A small network was trained on made-up records. Each row is its average activation on records with the value named, seen along a few directions.
Values that are neighbours, or in one group, have similar rows; names and order tell nothing.
In the rows, 500 means zero.
Random noise pushes rows far along 10 fixed directions. That doesn't count. These rows show it; they differ only by the noise:
770, 414, 327, 401, 497, 628, 588, 627, 152, 657, 367, 817, 372, 549, 636, 457, 496, 240, 417, 406
519, 621, 436, 440, 715, 307, 167, 412, 642, 433, 576, 334, 841, 435, 557, 442, 140, 527, 576, 699
455, 414, 556, 456, 466, 477, 430, 632, 526, 572, 527, 320, 578, 577, 428, 451, 728, 411, 635, 509
544, 584, 615, 475, 590, 626, 593, 536, 368, 469, 580, 605, 746, 691, 662, 597, 502, 267, 487, 579
558, 340, 550, 481, 262, 470, 403, 510, 518, 607, 386, 399, 665, 389, 671, 637, 816, 629, 679, 623
791, 721, 521, 503, 520, 484, 635, 402, 442, 427, 501, 780, 490, 465, 617, 637, 341, 669, 492, 472
273, 841, 412, 341, 551, 729, 718, 418, 605, 526, 495, 555, 732, 577, 813, 629, 449, 703, 500, 498
786, 571, 515, 209, 289, 278, 622, 540, 343, 504, 380, 486, 524, 495, 610, 587, 733, 541, 651, 520
568, 648, 678, 539, 604, 629, 782, 502, 462, 507, 493, 569, 489, 622, 427, 559, 573, 400, 540, 463
625, 661, 500, 422, 432, 470, 564, 545, 272, 567, 335, 426, 552, 409, 539, 639, 507, 655, 632, 661
264, 509, 274, 492, 654, 806, 423, 625, 585, 794, 426, 422, 535, 462, 542, 409, 465, 528, 609, 436
548, 504, 635, 446, 351, 390, 560, 556, 711, 362, 750, 561, 486, 702, 479, 487, 821, 564, 536, 279


Values of MIPUN:
furub: 431, 483, 490, 496, 426, 644, 645, 625, 280, 683, 302, 365, 367, 487, 405, 511, 761, 455, 544, 499
nuv: 298, 517, 420, 464, 450, 463, 485, 548, 630, 337, 710, 394, 433, 653, 487, 432, 559, 478, 405, 380
gazav: 549, 355, 535, 624, 262, 489, 632, 495, 529, 543, 487, 632, 326, 349, 549, 668, 748, 667, 550, 474
posoz: 817, 447, 661, 714, 447, 436, 518, 342, 408, 253, 542, 763, 484, 462, 581, 683, 410, 470, 415, 521
mumis: 353, 686, 406, 290, 400, 450, 593, 552, 426, 446, 376, 284, 468, 469, 625, 564, 548, 647, 584, 566
bez: 574, 508, 418, 420, 431, 536, 654, 416, 181, 554, 335, 664, 374, 506, 553, 483, 312, 428, 369, 538
bepod: 803, 513, 488, 370, 440, 381, 477, 457, 453, 504, 457, 676, 347, 266, 554, 608, 330, 746, 587, 459
fome: 496, 346, 588, 611, 683, 498, 488, 453, 757, 483, 710, 638, 512, 528, 444, 448, 434, 181, 439, 366
kote: 475, 476, 689, 622, 327, 537, 562, 606, 276, 560, 420, 365, 318, 516, 234, 658, 708, 616, 667, 508
tobi: 374, 580, 601, 540, 679, 534, 534, 610, 406, 384, 651, 420, 421, 583, 192, 433, 269, 375, 353, 532
MIPUN is arranged as a ring.
Question: Going along MIPUN from gazav by way of its neighbour fome, in what order are furub, nuv, posoz, bepod met?
Answer: bepod, furub, posoz, nuv
Question: How many steps from neighbour to neighbour lead from mumis to kote, at the fewest?
Answer: 3

Values of ROGEL:
vem: 276, 446, 345, 486, 345, 656, 417, 674, 161, 606, 415, 429, 520, 472, 544, 548, 486, 661, 527, 655
fuzam: 330, 310, 447, 641, 378, 752, 376, 686, 587, 648, 568, 633, 458, 545, 586, 518, 818, 548, 500, 365
firad: 466, 562, 444, 850, 608, 809, 564, 315, 508, 479, 433, 809, 448, 469, 668, 550, 272, 587, 243, 520
nin: 633, 437, 453, 356, 666, 503, 626, 467, 489, 624, 390, 446, 519, 448, 532, 489, 459, 219, 621, 536
vik: 218, 617, 368, 286, 437, 473, 715, 484, 537, 543, 369, 342, 402, 493, 389, 382, 592, 608, 431, 470
geli: 395, 339, 378, 515, 564, 354, 198, 444, 839, 612, 527, 318, 505, 344, 396, 379, 421, 625, 656, 391
lebo: 449, 291, 604, 483, 537, 720, 570, 450, 709, 796, 432, 498, 603, 430, 639, 547, 710, 308, 620, 477
vav: 437, 355, 476, 657, 699, 425, 144, 679, 856, 460, 821, 330, 520, 472, 260, 323, 359, 435, 700, 353
ziz: 671, 646, 353, 280, 404, 328, 427, 744, 127, 457, 436, 459, 376, 585, 407, 432, 469, 560, 497, 465
vuk: 452, 283, 242, 460, 232, 295, 298, 493, 328, 335, 477, 612, 368, 646, 623, 250, 542, 393, 73, 474
tadi: 652, 465, 405, 369, 400, 280, 391, 664, 426, 439, 714, 477, 291, 516, 403, 481, 632, 525, 590, 352
lukuf: 224, 477, 473, 377, 397, 594, 426, 557, 448, 600, 508, 315, 766, 541, 687, 583, 593, 474, 591, 604
sof: 550, 539, 513, 306, 629, 354, 547, 378, 806, 526, 417, 409, 607, 492, 550, 357, 550, 365, 561, 481
zap: 736, 874, 575, 256, 609, 443, 566, 708, 276, 384, 750, 558, 535, 680, 438, 643, 246, 520, 687, 454
gafo: 420, 396, 421, 654, 385, 775, 460, 733, 119, 603, 432, 563, 406, 576, 486, 494, 687, 478, 343, 483
ROGEL is arranged as 3 separate groups.
Question: Which other values are in the same group as fuzam? Give them in the order they are listed.
Answer: firad, ziz, vuk, sof, gafo
Question: Which other values are in the same group as vem? Give them in the order they are listed.
Answer: vik, geli, lebo, lukuf, zap
